A small network was shown many inputs. Here are its activations along a few directions, one row for each input.
In each table, some parts of the input vary, and every possible input appears once, in random order.
Descriptions start from the smaller parts, as in this example, which fits no table here: values(2) and (point or ring(9) or (ring(5) and line(6))).
Shared parts are said once, and a part with two or three values counts as separate values.
In the rows, zero is written as 128.

Other details of the inputs vary at random and push rows far along two fixed directions, the same in every table; ignore that.

Table:
R1: [144 116 161 117  93 113  99 148 129 137 127 109]
R2: [149 109 135 116 112  92 101 134 114 144 134 127]
R3: [ 77 163 124 179 157 146 164 130 160 138 111 108]
R4: [128 120 127 120 177 121 116 137 141 153 139 135]
R5: [143 123 155 103 124 127  90 138 124 137 132 125]
R6: [138 121  87 163 210 126 125 124 174 190 119 158]
R7: [119 109 178 180  96 132 178 124 133 125 114  99]
R8: [131 106  76 111 132 152 119 142 110 113  98 149]
R9: [149 109 139 105 111  97  95 149 124 139 144 125]
R10: [145 112 147 120 135 119  91 123  98 105 136 140]
R11: [127 101 179 173 101 110 144 125  92  78 122  99]
R12: [146 140 102 142 218 109 141 107 160 184 110 173]
R13: [107 137 149 158 193 132 142 116 145 145 106 118]
R14: [ 75 128 145 156 108 121 169 122 120  89 137  83]
R15: [111 113 193 150 119 117 170 139 136  87 132 101]
R16: [132 127 141 144 170 158 150 128 157 158 129 137]
R17: [148  97 155 135 102 116 109 149 125 112 141 119]
R18: [ 99 131 102 179 164 155 170 116 160 113 136 100]
R19: [155 156  90  74 119 139  71 111 129 145 139 129]
R20: [123 134 103 106 123 125 118 120 126 120 150 110]
R21: [145 129 103 139 190 149 138 126 182 204 123 158]
R22: [130 134 134 148 191 152 150 110 142 163 120 145]
R23: [171 130 133  78 140 103  80 114 105 132 139 171]
R24: [ 72 112  89 158 179 143 192 143 145 123  74 110]
R25: [106 136  62 121 199 163 143 133 164 174  57 147]
R26: [137 126 158 105  31 152 121 110  95  79 151  99]
R27: [157 147  85  76 133 125 104 105 144 135 151 151]
R28: [ 70 148 144 179 128 144 177 115 149 109 109  78]
R29: [131 145  91 128 120 136 118 149 125 115 152 133]
R30: [155 105 121  65  45 157 106 132  72  98 101 148]
R31: [132 145 122 105 101 115 119 128 119 118 148 155]
R32: [128 134 106 128 106 134 101 131 111 114 153 146]
R33: [141 138 120  74  54 106  86 157  79  95 164 121]
R34: [116 106 185 160 104 105 174 144 149 102 127 101]
R35: [154 174  76  75 121 133  70 147 127 163 138 153]
R36: [124 132 165 118  29 146 120 126  88  86 148 123]
R37: [153  95 173 106  72 119  85 143  86  78 157 117]
R38: [179 119 121  86 115  91  84 123 125 159 134 168]
R39: [150 132 110 125 161 115  98 126 155 193 110 145]
R40: [ 78 111 134 161 125 137 221 139 139  75  70 104]
R41: [ 77 125 133 189 127 144 177 118 136  88 133  91]
R42: [101 117 168 157 156 112 152 127 116 105 127 101]
R43: [132 139 115  98 107 117 122 110 123 118 146 145]
R44: [116 121 189 170 111 110 150 119 110 105 101  85]
R45: [150 159  90  84 116 119 113 144 132 133 152 162]
R46: [119 140 105  98 113 113  95 134 107 131 155 145]
R47: [127 157  62 118 187 168 122  95 164 197 131 174]
R48: [183 125 122  94 125 124  85 105 103 167 126 170]
R49: [105 149 150 159  78 158 179 145 126  96 134 100]
R50: [114 118 146 166 167 105 155 122 124 133 114 112]
Description of these inputs: values(5) and (point or line(4) or ring(5)).
- The inputs of R42 and R13 match in every part but the values(5) part. If R4 is changed in the same way as R42 into R13, which row does it become? => R5
- The inputs of R24 and R8 match in every part but the values(5) part. If R50 is changed in the same way as R24 into R8, which row does it become? => R11
- Change only the ring(5) part in R17. List by row number the other rows that result. => R6, R10, R11, R37
- Start at R12 and move only the ring(5) part, one step at a time. The first step leads to R38. Which rows follow, in order? => R34, R15, R23
- Which other rows agree with R16 in the values(5) part? List them by row number. => R7, R21, R22, R26, R30, R36, R47, R48, R49
- Change only the values(5) part in R46. List by row number the other rows that result. => R3, R31, R32, R36
- Change only the values(5) part in R26. List by row number the other rows that result. => R18, R19, R20, R27

Table:
R51: [105 135 169 150  74 121 158 125 118  89 134  89]
R52: [127 111 129 132 106 129 139 137 109 108 112 123]
R53: [148 129 125  88  92  99  86 122  94 103 149 137]
R54: [129 123 114 116 150 133 130 127 128 133 107 136]
R55: [124 112 202 155  88  97 150 123 107  89 131  90]
R56: [110 140 138 135 109 114 133 129 124 110 141 112]
R57: [139 131 141  94  77 129 108 135 108 117 128 113]
R58: [150 128  88 100 160 140  90 116 117 161 134 163]
R59: [119 136 127 142 126 148 137 120 133 136 137 115]
R60: [152 129  68  98 164 125  90 133 135 163 126 164]
R61: [144 134 122  95  95 119  98 141 117 119 159 140]
R62: [123 121 128 140 110 141 147 128 129 126 106 127]
R63: [138 127 100 112 148 130  92 120 120 135 140 140]
R64: [104 130 143 201 222 134 195 133 193 163 116 127]
R65: [139 146  84  92 160 127  90 134 139 163 129 153]
R66: [106 131 170 155  91 130 168 114 115  90 120 102]
R67: [131 125 111 102 136 119 109 135 125 123 122 132]
R68: [119 135 124 132 122 134 114 129 122 124 146 120]
R69: [118 128 127 136  98 123 133 146 121 112 128 112]
R70: [ 92 137 126 167 174 151 183 125 164 141  89 116]
R71: [148 137  94 102 148 149  90 110 129 166 130 163]
R72: [136 117 139 126 165 115 120 128 147 157 116 132]
R73: [ 94 126 120 172 184 137 184 133 163 129 127 117]
R74: [111 123 159 144 104 118 157 120 102  90 126 111]
R75: [128 119 127 163 180 117 144 139 164 170 106 132]
R76: [141 123 138 106  95 138 122 125 117 116 136 142]
R77: [128 118 169 169 146 127 133 123 132 124 129 108]
R78: [151 131 136  98  77 131 107 130 121 110 153 135]
R79: [143 143  91 116 135 137 114 131 144 161 124 146]
R80: [143 115 131 105 106 130 121 132 105 110 139 142]
- The inputs of R78 and R59 match in every part but one. If R61 is changed in the same way as R78 into R59, which row does it become? => R68
- Describe the family of inputs behind these rows. => values(5) and (point or ring(5))
- Start at R66 and move only the ring(5) part, one step at a time. The first step leads to R74. Which rows follow, in order? => R53, R56, R51
- Start at R52 and move only the ring(5) part, one step at a time. The first step leads to R62. Which rows follow, in order? => R79, R69, R60
- Change only the values(5) part in R72. List by row number the other rows that result. => R55, R64, R75, R77
- Which other rows agree with R54 in the values(5) part? List them by row number. => R57, R65, R67, R70, R72

Table:
R81: [134 142  93 101 131 143 101 121 129 148 138 146]
R82: [147 126 109 111 150 127 102 123 126 152 128 154]
R83: [141 131  87 100 137 130 111 128 127 140 128 154]
R84: [111 124 147 155 140 130 153 130 134 123 115 112]
R85: [134 127 111 130 155 122 119 130 137 146 124 136]
R86: [ 90 124 162 186 145 133 191 133 150 109 111  86]
R87: [135 122 147 124 105 121 124 129 115 118 140 124]
R88: [133 136  90 132 196 132 121 126 154 176 120 153]
R89: [100 129 140 173 171 139 178 126 158 140 112 109]
R90: [ 84 138 152 173 110 146 182 130 135  93 120  87]
R91: [ 90 125 161 188 141 129 187 134 150 108 119  90]
R92: [135 123 147 124 107 122 124 128 115 119 139 127]
R93: [124 119 165 137  88 117 137 134 110  96 139 105]
R94: [137 142  93 130 192 131 122 123 162 175 127 155]
R95: [146 133 112 110 143 120 104 129 132 153 141 148]
R96: [131 120 141 122 110 118 117 134 117 118 127 122]
R97: [118 146  84 150 232 140 149 123 186 195 112 150]
R98: [153 124 132 104 108 121  99 124 112 130 144 144]
R99: [137 129  91  94 136 132 109 127 127 141 129 154]
R100: [104 132 121 146 134 133 157 127 131 105 126 114]
R101: [152 125 134 102 107 119  97 125 114 128 140 144]
R102: [106 124 159 173 133 131 173 124 144 112 120 105]
R103: [102 128 134 136 114 133 151 129 119  97 128 112]
R104: [151 124 128  98 108 114  94 132 114 130 136 131]
R105: [152 123 132  97 109 122  98 127 112 131 134 138]
R106: [106 127 146 151  82 141 159 137 121  92 125  93]
R107: [147 128 106  96  94 132 106 135 113 123 130 141]
R108: [136 122 145 123 107 122 121 127 119 118 136 126]
R109: [145 133 110 112 141 117 103 130 133 151 141 145]
R110: [139 119 144 122 110 125 119 125 113 118 125 128]
R111: [125 124 151 138 115 122 136 130 128 115 133 118]
R112: [144 134 112 110 141 118 102 130 132 152 140 148]
R113: [124 114 163 135  92 120 131 133 103  95 126 108]
R114: [135 123 146 118 109 123 121 131 118 119 130 121]
R115: [149 121 126 101 110 114  92 132 111 129 133 135]
R116: [139 132 111  95  93 139 101 131 115 127 136 138]
R117: [106 138  87 145 182 152 161 129 166 163 109 139]
R118: [135 141  92  96 143 130 105 124 123 139 133 154]
R119: [ 98 137 149 151 102 136 156 128 119  87 130  96]
R120: [107 143  86 142 191 142 160 129 162 153 109 147]
R121: [136 143  90 105 139 135 104 119 128 139 140 144]
R122: [147 126 108 110 150 127 102 124 127 153 128 153]
R123: [124 137  96 144 204 139 139 122 165 178 113 150]
R124: [129 116 168 131  86 124 136 127 108  96 127 106]
R125: [128 136 120 114  94 137 114 125 114 114 139 121]
R126: [113 133 143 140 106 122 147 118 121 122 112 112]
R127: [148 127 130 102 107 113  93 131 117 129 141 139]
R128: [105 115 167 166 115 131 165 128 125  99 115 100]
R129: [147 120 127 103 111 114  92 132 108 127 133 137]
R130: [121 117 165 131  89 117 134 136 112  97 129 100]
R131: [110 130 111 170 203 143 166 117 166 160 108 135]
R132: [131 143  94 115 136 146 121 129 139 146 125 146]
R133: [120 129 125 144 158 128 139 130 142 142 117 127]
R134: [120 129 126 146 159 130 141 129 143 140 116 127]
R135: [121 122 146 118  68 131 138 140 104  90 123 109]
R136: [135 125 133 123 132 129 124 124 130 134 125 131]
R137: [151 121 132 101 110 122  96 126 108 128 131 142]
R138: [152 118 129 104 111 123  95 123 106 127 132 144]
R139: [156 125 132 105 108 121 100 123 112 130 143 144]
R140: [ 95 129 145 185 167 138 186 123 163 128 115 109]
R141: [136 135 111  96 104 132  96 121 110 118 145 134]
R142: [111 113 164 159 109 123 154 132 119  94 121  98]
R143: [123 125 157 145 106 121 141 133 121 106 134 112]
R144: [150 126 127 103 108 111  94 131 118 129 142 136]
- Describe the family of inputs behind these rows. => point or (values(3) and ring(6)) or (line(5) and line(9))
- Start at R131 and move only the line(5) part, one step at a time. The first step leads to R110. Which rows follow, in order? => R124, R102, R139
- Start at R138 and move only the line(5) part, one step at a time. The first step leads to R128. Which rows follow, in order? => R136, R140, R98
- Change only the values(3) part in R103. List by row number the other rows that result. => R100, R118

Table:
R145: [140 124 168 126 112 110 116 120 110 124 128 118]
R146: [137 112 163 140 122 111 107 125 111 115 140 115]
R147: [142 116 131 131 169 114 131 126 145 158 126 151]
R148: [ 98 155  92 173 203 159 175 113 176 176 122 139]
R149: [139 130 141 128 161 115 129 118 140 158 119 141]
R150: [168 101 187  79  43  93  86 132  75  92 141 130]
R151: [122 115 134 128 102 132 130 134 115 116 108 125]
R152: [132 135 138 138 110 107 131 161 142 131 138 114]
R153: [117 128 105 127 143 132 134 133 123 129 113 130]
R154: [158 157  56  75 159 131  76 113 138 168 150 183]
R155: [103 132  92 168 201 147 173 123 178 164  91 134]
R156: [ 92 155  89 167 210 137 165 131 204 193 127 115]
R157: [167 134  85  52  90 113  55 125  89 122 150 162]
R158: [175 141  76  74 156 151  72 124 140 188 129 185]
R159: [161 125 147  79  28 123  82 118  78  89 158 127]
R160: [115 147 110 128 143 144 138 125 142 122 139 131]
R161: [170 105 143  56  36 119  63 140  70  96 129 137]
R162: [ 91 114 150 164 107 127 180 135 120  79 106  82]
R163: [100 114 206 184 105 116 161 127 113  83 125  73]
R164: [ 84 150  81 167 208 145 172 126 167 156 113 136]
R165: [125 145 111 132 153 155 139 119 150 149 135 137]
R166: [ 96 119 174 179  86 145 183 133 122  89 112  88]
R167: [173 108 121  95 144 105  77 127 119 148 148 163]
R168: [152 156  63  76 152 133  73 118 129 166 152 184]
R169: [ 79 123 158 160 102 135 179 141 120  70 121  82]
R170: [139 126  96  94 144 133 108 135 124 137 117 143]
R171: [104  98 198 188 109 112 168 134 115  77 133  76]
R172: [104 119 169 174  88 142 181 126 128  89 113  85]
- Describe the family of inputs behind these rows. => values(2) or ring(8) or (values(3) and ring(6))
- Change only the values(3) part in R159. List by row number the other rows that result. => R148, R165
